A small network was shown many inputs. Here are its activations along a few directions, one row for each input.
Each table varies a few parts of the input and shows all the possible inputs, shuffled.
A made-up example of a description, with smaller parts first: one of 4 places along a line, together with either a single point or one of 11 places along a line or (one of 3 separate values, together with one of 5 places around a ring).
Shared parts are said once, and a part with two or three values counts as separate values.
In the rows, 128 means zero.

Other details of the inputs shift rows strongly along two fixed directions, in all tables alike. That doesn't count.

Table:
row 1: [108 126 166 155 147 132 108 199 127 114  86]
row 2: [104 133 128 123  98 118 136 124 153 142  89]
row 3: [174 143 101 105 127 122 154  92 106 120 147]
row 4: [140 121 124 123 136 132 153 105 100 105 128]
row 5: [155 132 126 132 162 131 156 124  54  91 168]
row 6: [107 134 144 128 125 114 133 152 133 139 111]
row 7: [123 132 138 127 116 125 131 152 150 135 109]
row 8: [114 126 164 155 156 130 104 195 119 111  86]
row 9: [144 130 125 112 150 118 152 111  86 119 151]
row 10: [ 65 134 160 137 109 104 102 175 174 161  57]
row 11: [179 136 100 100 127 133 160  93 110 124 166]
row 12: [136 134 135 131 132 129 132 149 122 118 114]
row 13: [ 69 137 157 141 102 108 102 174 176 157  48]
row 14: [105 136 141 132 125 115 123 143 130 132  90]
row 15: [154 122 111 132 133 140 129  80  87 115 216]
row 16: [167 141  86  80  89 122 157  75 163 162 140]
row 17: [124 122 148 147 158 134 132 154  83  95 116]
row 18: [119 135 138 135 131 122 139 144 108 121 126]
row 19: [142 117 155 146 166 141 131 168  96  93 133]
row 20: [151 115 107 130 141 142 121  92  90 110 196]
row 21: [ 89 119 145 120  95 115 132 135 187 154  82]
row 22: [149 120 145 139 164 144 129 164  96 101 138]
row 23: [133 116 151 138 148 142 123 166 128 115 118]
row 24: [140 133 105  93 100 113 165  78 142 145 141]
row 25: [165 139 114 116 135 129 152 113 101 111 146]
row 26: [117 137 101 113  67 126 125  62 179 171 169]
row 27: [160 145  94  89  86 116 165  76 155 148 145]
row 28: [127 136 117 159 150 141  91 143 126 134 134]
row 29: [133 131 132 130 147 121 136 126  90 110 123]
row 30: [146 123 117 111 130 123 153  85 110 114 130]
row 31: [120 129 109 102  79 118 159  84 170 147 115]
row 32: [ 93 135 136 161 136 140  76 169 150 135 118]
row 33: [152 137 108 114 129 124 160  91  89 111 144]
row 34: [106 133 135 119 109 113 139 133 153 147 107]
row 35: [149 112  91 112 106 137 131  59 131 131 186]
row 36: [154 136 124 131 159 128 151 122  54  94 152]
row 37: [141 133 101 135 138 142 110 107 115 121 169]
row 38: [132 124 144 134 136 133 133 154 130 115 120]
row 39: [159 120  97 121 134 140 125  75  89 117 205]
row 40: [ 95 142 143 130  90 117 115 165 189 157  65]
row 41: [157 126 121 121 156 127 151 100  73  96 147]
row 42: [ 90 130 143 126  84 117 111 152 213 160  49]
row 43: [147 150  57  89  65 126 135  27 188 171 164]
row 44: [131 134 146 142 151 128 118 170 111 113 104]
row 45: [108 127 151 137 153 117 120 156 103 121 109]
row 46: [130 132 109 108  98 118 155  88 139 134 115]
row 47: [158 126 122 111 164 122 157 105  63 107 169]
row 48: [115 117 165 150 156 140 102 204 135 124  91]
row 49: [100 132 131 112  67 115 129 134 219 169  76]
row 50: [185 117 115 111 159 145 152 109  90 106 166]
row 51: [165 134  88  80  90 125 156  75 166 160 136]
row 52: [128 130 103 143 129 139 101 119 148 142 131]
row 53: [130 144  58  96  50 121 127  39 234 196 120]
row 54: [102 116 143 179 161 146  74 185 137 121 105]
row 55: [109 111 171 148 180 130 121 178  86 103 115]
row 56: [154 126 109 130 133 141 130  78  84 118 217]
row 57: [112 134 140 129 112 120 117 156 166 142  78]
row 58: [103 133 159 144 126 126 114 189 152 134  90]
row 59: [178 128 118 121 156 138 157 110  76  90 160]
row 60: [146 128 116 107 138 114 152  89  98 119 146]
row 61: [152 122 133 120 173 125 150 121  60 100 162]
row 62: [108 118 165 150 175 124 115 175  85 103 110]
row 63: [115 120 164 149 155 138 100 206 132 127  92]
row 64: [106 115 158 149 144 133 129 164 113 108 109]
row 65: [ 80 124 115 117  37 121 108  83 237 188 121]
row 66: [129 114 111 151 139 143 101 126 147 128 129]
row 67: [110 120 157 140 149 125 130 163 114 116 116]
row 68: [114 109 150 164 144 144 101 143 105 110 172]
row 69: [102 135 133 116 112 107 130 124 150 149  96]
row 70: [154 124 134 127 169 128 154 126  62  95 166]
row 71: [ 91 134 138 113 101 105 129 136 170 166  88]
row 72: [ 87 122 144 115 103 112 128 135 179 158  81]
row 73: [132 130  55  81  38 124 138  15 235 178 140]
row 74: [110 122 164 159 163 132 123 184  84  98 118]
row 75: [140 126 135 125 134 135 131 149 130 125 126]
row 76: [129 119 153 143 153 134 119 164 119 107 100]
row 77: [104 132 132 124 101 119 139 130 152 141 104]
row 78: [114 128 143 135 137 119 125 140 116 119 100]
row 79: [148 126 145 139 164 141 126 171  92 107 138]
row 80: [ 83 129 171 179 142 139  75 185 118 134 143]
row 81: [180 135 120 121 162 137 148 129  69 103 174]
row 82: [149 130  95 118 118 136 124  73 112 134 193]
row 83: [ 92 123 151 133  94 126 115 161 199 148  58]
row 84: [103 121 135 160 141 143  83 160 144 121 125]
row 85: [169 130  83 121 141 143 127  72  97 110 198]
row 86: [120 127 161 148 159 138 103 207 123 127  99]
row 87: [116 130 126 143 128 137  96 128 119 138 160]
row 88: [104 123 125 104  96 110 139  96 175 152  92]
row 89: [155 128  81 125 122 138 121  77 141 137 157]
row 90: [134 123 114 133 131 139 110 106 106 127 179]
Description of these inputs: one of 6 places along a line, together with either one of 4 places along a line or one of 5 places along a line or one of 6 places around a ring.
The inputs of row 76 and row 3 match in every part but the place on the line of 6. If row 64 is changed in the same way as row 76 into row 3, which row does it become?
> row 18
The inputs of row 29 and row 13 match in every part but the place on the line of 6. If row 12 is changed in the same way as row 29 into row 13, which row does it become?
> row 40
Start at row 67 and move only the place on the ring of 6, one step at a time. The first step leads to row 72. Which rows follow, in order?
> row 62, row 41, row 17, row 31
Which other rows does row 25 become when the place on the line of 5 takes its other values? List them by row number.
> row 11, row 44, row 58, row 86
Which other rows does row 63 become when the place on the line of 5 takes its other values? List them by row number.
> row 1, row 8, row 49, row 75
Which other rows does row 82 become when the place on the line of 4 takes its other values? List them by row number.
> row 26, row 32, row 53
